A small network was shown many inputs. Here are its activations along a few directions, one row for each input.
Each table varies a few parts of the input and shows all the possible inputs, shuffled.
Descriptions start from the smaller parts, as in this example, which fits no table here: one of 4 places along a line, together with either a single point or one of 11 places around a ring or (one of 2 separate values, together with one of 8 places around a ring).
Shared parts are said once, and a part with two or three values counts as separate values.
In the rows, 128 means zero.

Other details of the inputs shift rows strongly along two fixed directions, in all tables alike. That doesn't count.

Rows:
row 1: [101 178 126 165  89 138 125 154 154 134 107]
row 2: [105 105 117 107 167 147 149 110 167 154 121]
row 3: [128 143  93 117  73 122 143 166 120 120 146]
row 4: [116 110 118 111 146 142 151  97 148 142 120]
row 5: [124 127 148 140 142 131 124 128 138 137 127]
row 6: [177 199 128 146  28 104  88 215  55  63 150]
row 7: [118 142 146 159 126 129 119 111 131 129 111]
row 8: [149 103 122  90 126 110 138 141 102 116 167]
row 9: [116  98 128 139 151 135 146 117 147 160 118]
row 10: [113 115 135 125 140 133 144 100 143 142 129]
row 11: [122 120 140 155 144 131 122 130 142 148 116]
row 12: [156 112 106  90 125 108 118 156 103 109 154]
row 13: [103 106 132 122 161 138 148 109 163 157 126]
row 14: [117 110 118 130 155 141 133 123 153 151 113]
row 15: [160 152 152 125 111 107 102 162  86  88 151]
row 16: [126 157 148 141 132 135 109 126 131 114 113]
row 17: [118 128 141 159 128 131 126 104 136 144 110]
row 18: [114 138 146 136 138 131 129 113 136 127 125]
row 19: [136 103 117 107 134 112 133 139 118 128 150]
row 20: [154 115 112  85 117 117 133 128  98 107 155]
row 21: [124 153 142 157 125 131 104 117 136 124 102]
row 22: [123 118 141 155 143 131 125 128 140 150 115]
row 23: [165 135 145 118 110 107 110 157  85  98 155]
row 24: [126 112 105  78 138 125 145 114 128 120 150]
row 25: [151 109 128 124 123 113 125 145 105 126 144]
row 26: [133 124 132 150 141 137 114 135 139 144 108]
row 27: [130  55  79  42 136 113 186 100 116 137 184]
row 28: [127 138 140 131 145 137 114 133 141 131 116]
row 29: [120 125 126 145 132 138 129 101 142 140 103]
row 30: [144 161 158 153 128 131  92 150 122 113 113]
row 31: [ 98  62  76  83 158 140 183  71 165 168 132]
row 32: [121 116 141 133 146 135 141 120 139 144 125]
row 33: [118 133 132 124 141 140 133 108 142 129 115]
row 34: [127 101 115  91 132 118 151 111 123 127 158]
row 35: [121 133 147 140 132 132 131 113 133 130 122]
row 36: [108 134 138 151 133 130 125 105 142 136 112]
row 37: [156 121 107 101 104 107 119 133  90 101 151]
row 38: [ 98 105 118 128 144 133 151  89 153 152 123]
row 39: [ 86 133  98 138 116 159 178 120 165 158 112]
row 40: [106 111 126 142 136 132 140  92 149 150 117]
row 41: [116 111 133 144 150 134 137 123 144 151 118]
row 42: [100 183 144 201  94 163 130 141 150 144  76]
row 43: [142 125 122 104 124 125 127 124 114 114 140]
row 44: [138 191 120 136  68 117 115 186  91  81 144]
row 45: [151 113 112  81 131 119 133 144 105 109 157]
row 46: [117 130 146 136 146 132 127 128 139 134 126]
row 47: [134 123 108 104 121 117 124 121 115 112 139]
row 48: [149 146 146 157 127 128 100 152 117 121 109]
row 49: [129 122 133 127 146 140 126 126 141 140 119]
row 50: [140 110 109  93 110  99 133 125  98 107 163]
row 51: [122 143 153 142 140 129 116 134 133 125 124]
row 52: [116 152 148 146 141 141 112 115 149 129 104]
row 53: [163 162 145 120 112 112  91 168  88  83 144]
row 54: [135 123 135 153 141 139 116 133 139 147 104]
row 55: [112 191 152 211  81 159 114 153 140 139  74]
row 56: [ 89 174 120 160 104 145 138 146 161 138 107]
row 57: [117 152 159 156 133 135 119 116 136 124 113]
row 58: [120 149 148 150 138 142 113 113 147 132 103]
row 59: [135 100  95  95 124 118 138 111 121 127 145]
row 60: [121 167 169 166 129 131 101 126 134 120 109]
row 61: [116 112 118 128 156 140 130 125 154 149 113]
row 62: [122 124 134 146 124 124 126 108 129 135 121]
row 63: [114  99 121 124 153 129 144 122 144 150 129]
row 64: [157  99  99  88 126 110 125 152 105 116 157]
row 65: [128 136 143 152 118 123 120 116 120 124 119]
row 66: [129 104  95  90 129 119 143 110 122 124 146]
row 67: [125 130 140 144 139 124 118 137 131 132 122]
row 68: [142 136 131 100 116 106 122 138  96  95 161]
row 69: [144 147 144 153 130 128 100 151 119 119 111]
row 70: [147 117 123 104 133 128 129 139 115 120 140]
row 71: [148  75  89  56 138 122 160 125 115 133 168]
row 72: [164 131 117 113  99 107 111 138  84  97 145]
Description of these inputs: one of 8 places around a ring, together with either a single point or (one of 2 separate values, together with one of 4 places along a line).
Q: Changing only the place on the ring of 8 turns row 5 into row 13. The same change can be made to row 64. Which row results?
A: row 12
Q: Changing only the place on the ring of 8 turns row 16 into row 24. The same change can be made to row 38. Which row results?
A: row 36
Q: Which other rows does row 16 become when the choice among 2 separate values takes its other values? List them by row number.
A: row 18
Q: Start at row 65 and move only the place on the line of 4, one step at a time. The first step leads to row 35. Which rows follow, in order?
A: row 32, row 9
Q: Which other rows does row 50 become when the place on the line of 4 takes its other values? List them by row number.
A: row 13, row 19, row 60
Q: Which other rows does row 14 become when the choice among 2 separate values takes its other values? List them by row number.
A: row 63

Rows:
row 73: [133  98 103  88 141 121 142 139 125 130 153]
row 74: [146 113 123  91 125 112 136 138 100 110 161]
row 75: [138 154 159 169 119 130 106 135 120 124 110]
row 76: [125 135 137 129 133 120 121 120 127 120 136]
row 77: [ 99 108 114 120 162 143 147  96 168 156 116]
row 78: [146 135 130 131 121 127 118 142 113 120 126]
row 79: [102 105 111 112 160 140 149  98 162 153 123]
row 80: [ 80 124 112 127 141 142 175 116 174 159 116]
row 81: [141 144 150 145 119 119 103 152 112 114 130]
row 82: [119  95 106 100 153 132 148 126 143 146 140]
row 83: [123  84  96  84 147 134 162 114 137 147 142]
row 84: [135 159 150 165 121 133 103 130 125 120 100]
row 85: [123 170 132 148  94 144 118 145 136 122 115]
row 86: [131 139 145 144 120 127 119 120 121 122 120]
row 87: [124 140 153 151 139 131 115 137 135 131 121]
row 88: [133 143 153 140 133 129 118 134 119 120 128]
row 89: [124 141 143 138 133 123 114 120 130 121 128]
row 90: [161 141 139 124 103 110 109 153  85  99 148]
row 91: [124  94 103  82 136 114 151 109 127 128 160]
row 92: [134  97 102  99 135 124 142 136 128 136 144]
row 93: [139 134 136 132 114 119 120 124 109 116 132]
row 94: [120 139 139 153 135 142 123 113 144 137  99]
row 95: [124 125 128 133 125 121 126 115 128 131 128]
row 96: [152 139 141 126 109 115 112 148  95 106 141]
row 97: [140 119 118 113 127 120 122 149 116 122 139]
row 98: [122 160 156 159 139 141 108 124 139 123 100]
row 99: [ 61  84  86  97 163 162 210  81 212 196 117]
row 100: [143 124 116 105 119 120 127 132 108 111 139]
row 101: [129 155 153 165 135 135  99 149 136 127 104]
row 102: [131  88  96  85 139 129 156 121 127 140 146]
row 103: [144 121 130 105 123 116 129 139 104 112 152]
row 104: [161  90  96  65 110  96 141 154  84 104 186]
row 105: [107 113 116 135 146 139 139 101 158 155 108]
row 106: [129 151 141 160 123 128 105 127 131 126 105]
row 107: [130 131 132 125 122 116 117 125 118 116 137]
row 108: [137 130 139 146 122 122 118 139 124 128 126]
row 109: [128 140 131 130 132 125 113 128 130 119 123]
row 110: [149 129 134 129 114 114 115 151 107 115 142]
row 111: [131 150 149 148 138 138 112 138 128 124 113]
row 112: [126 143 144 151 121 124 111 122 127 124 118]
row 113: [104 122  95 131 105 135 160 130 135 142 130]
row 114: [126 154 144 162 124 132 102 129 133 124 102]
row 115: [120 161 168 168 136 138 108 118 136 122 105]
row 116: [126 101 119 104 138 128 148 118 127 138 142]
row 117: [ 99  73 100  90 157 139 177  80 158 162 137]
row 118: [149  89  52  31  80 110 172 147  92 108 198]
row 119: [116  98 115 115 138 132 156  94 142 149 130]
row 120: [141 156 116 105  89 124 129 157 114 104 149]
row 121: [133 143 147 133 127 125 118 125 118 112 132]
row 122: [113 103 111 122 146 142 153  96 153 154 114]
row 123: [ 60 147 134 202 137 182 152  94 208 190  60]
row 124: [118  94 117 104 149 128 150 121 143 145 144]
row 125: [138 145 142 157 126 135 113 136 126 128 108]
row 126: [ 64 128 116 185 134 156 167 106 179 176  86]
row 127: [143 133 129 118 111 109 113 135 103 105 146]
row 128: [135 142 148 159 122 125 109 141 127 130 118]
row 129: [129 145 134 143 124 126 107 131 127 120 115]
row 130: [150 149 150 147 110 119 106 145 101 111 128]
row 131: [138 134 143 133 126 120 114 148 118 118 136]
row 132: [133 139 139 133 137 134 119 138 126 124 122]
row 133: [111 129 128 140 143 138 124 112 151 141 108]
row 134: [153 135 128 127 115 121 116 147 103 114 133]
row 135: [114  98 110 115 138 125 150  97 144 148 133]
row 136: [129 155 149 154 127 135 106 129 129 118 103]
row 137: [159 136 126 124 110 112 107 163  98 105 142]
row 138: [134 131 131 148 130 130 117 140 133 136 115]
row 139: [149 140 133 119 122 121 114 151 105 107 136]
row 140: [132  91  93  68 137 122 157 116 121 123 157]
row 141: [144 136 137 113 117 114 119 133 101 100 148]
row 142: [145 129 126 134 121 122 117 148 118 123 129]
row 143: [138 136 129 113 129 125 121 132 115 109 135]
row 144: [128 161 164 170 120 133 101 125 125 118 104]
Q: Changing only one part turns row 142 into row 82. The same change can be made to row 106. Which row results?
A: row 79
Q: Changing only one part turns row 124 into row 104. The same change can be made to row 74. Which row results?
A: row 96
Q: Describe the family of inputs behind these rows.
A: one of 8 places along a line, together with either a single point or (one of 2 separate values, together with one of 4 places along a line)
Q: Which other rows does row 88 become when the choice among 2 separate values takes its other values? List them by row number.
A: row 111
Q: List by row number the other rows that have the place on the line of 8 in common with row 91.
A: row 101, row 103, row 109, row 120, row 131, row 139, row 140, row 141
Q: Start at row 92 and move only the place on the line of 4, one step at a time. The first step leads to row 102. Which rows follow, in order?
A: row 100, row 129
Q: Which other rows does row 115 become when the place on the line of 8 takes its other values? List them by row number.
A: row 86, row 93, row 117, row 119, row 121, row 141, row 144

Rows:
row 145: [115 126 130 130 140 139 137 129 148 142 121]
row 146: [136 106 102 101 121 126 146 135 118 130 144]
row 147: [158  71  97  59 145  94 144 131  89 112 179]
row 148: [120 124 120 130 126 128 137 116 132 133 123]
row 149: [135 109 108  98 134 126 142 134 127 131 143]
row 150: [117 141 134 151 121 134 129 122 139 136 115]
row 151: [123 112 109 110 119 127 148 120 124 132 142]
row 152: [125 109 107 108 121 126 150 135 130 135 143]
row 153: [120 118 113 127 126 133 144 132 140 143 129]
row 154: [115 137 129 151 127 137 130 135 141 140 114]
row 155: [223 145 138  84  84  66  71 200  19  44 196]
row 156: [114 144 148 145 132 134 124 111 140 129 116]
row 157: [120 117 116 116 139 131 141 132 137 136 133]
row 158: [120 118 160 167 167 149 116 106 152 155  98]
row 159: [120 112 107 110 122 122 149 120 126 131 142]
row 160: [122 134 131 143 123 135 128 118 131 133 114]
row 161: [124 147 139 146 129 136 113 143 137 129 117]
row 162: [125 110 106 112 122 131 148 134 128 136 140]
row 163: [127 122 124 122 138 137 133 130 134 135 124]
row 164: [129 149 143 137 121 125 116 125 123 115 127]
row 165: [136 137 131 128 129 126 119 143 121 119 126]
row 166: [119 121 119 136 133 139 140 126 148 148 116]
row 167: [118 114 116 105 132 126 141 106 134 128 141]
row 168: [124 113 116 103 137 122 142 107 126 124 139]
row 169: [128 150 143 150 127 136 113 145 129 125 116]
row 170: [123 138 138 137 134 132 124 109 137 128 117]
row 171: [128 109 104 110 127 126 146 132 127 134 137]
row 172: [115 128 130 126 135 128 135 109 135 128 129]
row 173: [123 148 146 156 119 133 118 123 133 128 108]
row 174: [123 137 142 133 133 130 124 110 133 124 120]
row 175: [128 108 113  94 133 125 144 106 121 124 145]
row 176: [116 143 145 144 131 136 123 111 135 127 116]
row 177: [119 155 144 163 114 133 111 129 133 127 109]
row 178: [143 182 206 204 135 128  64 145 120 115  89]
row 179: [127 153 143 158 118 132 115 127 130 127 109]
row 180: [120 117 110 122 123 132 140 134 137 139 132]
row 181: [124 121 122 122 140 135 130 130 140 137 123]
row 182: [179 163 170 151 114  99  56 170  77  79 133]
row 183: [124 104 102 102 124 125 147 114 129 134 140]
row 184: [129 142 135 136 109 122 124 134 118 118 130]
row 185: [120 118 122 114 135 129 134 103 135 129 130]
row 186: [120 122 124 134 130 137 138 128 143 143 118]
row 187: [122 127 125 128 137 136 134 135 142 139 126]
row 188: [127 114 109 118 125 131 138 131 133 137 130]
row 189: [136 146 145 140 127 130 112 145 125 119 119]
Q: Describe the family of inputs behind these rows.
A: one of 5 separate values, together with either a single point or (one of 2 separate values, together with one of 4 places along a line)
Q: Changing only the choice among 5 separate values turns row 161 into row 187. The same change can be made to row 182. Which row results?
A: row 155
Q: Which other rows does row 175 become when the choice among 2 separate values takes its other values? List them by row number.
A: row 176
Q: List by row number the other rows that have the choice among 5 separate values in common with row 184.
A: row 145, row 152, row 156, row 173, row 174, row 178, row 186, row 189
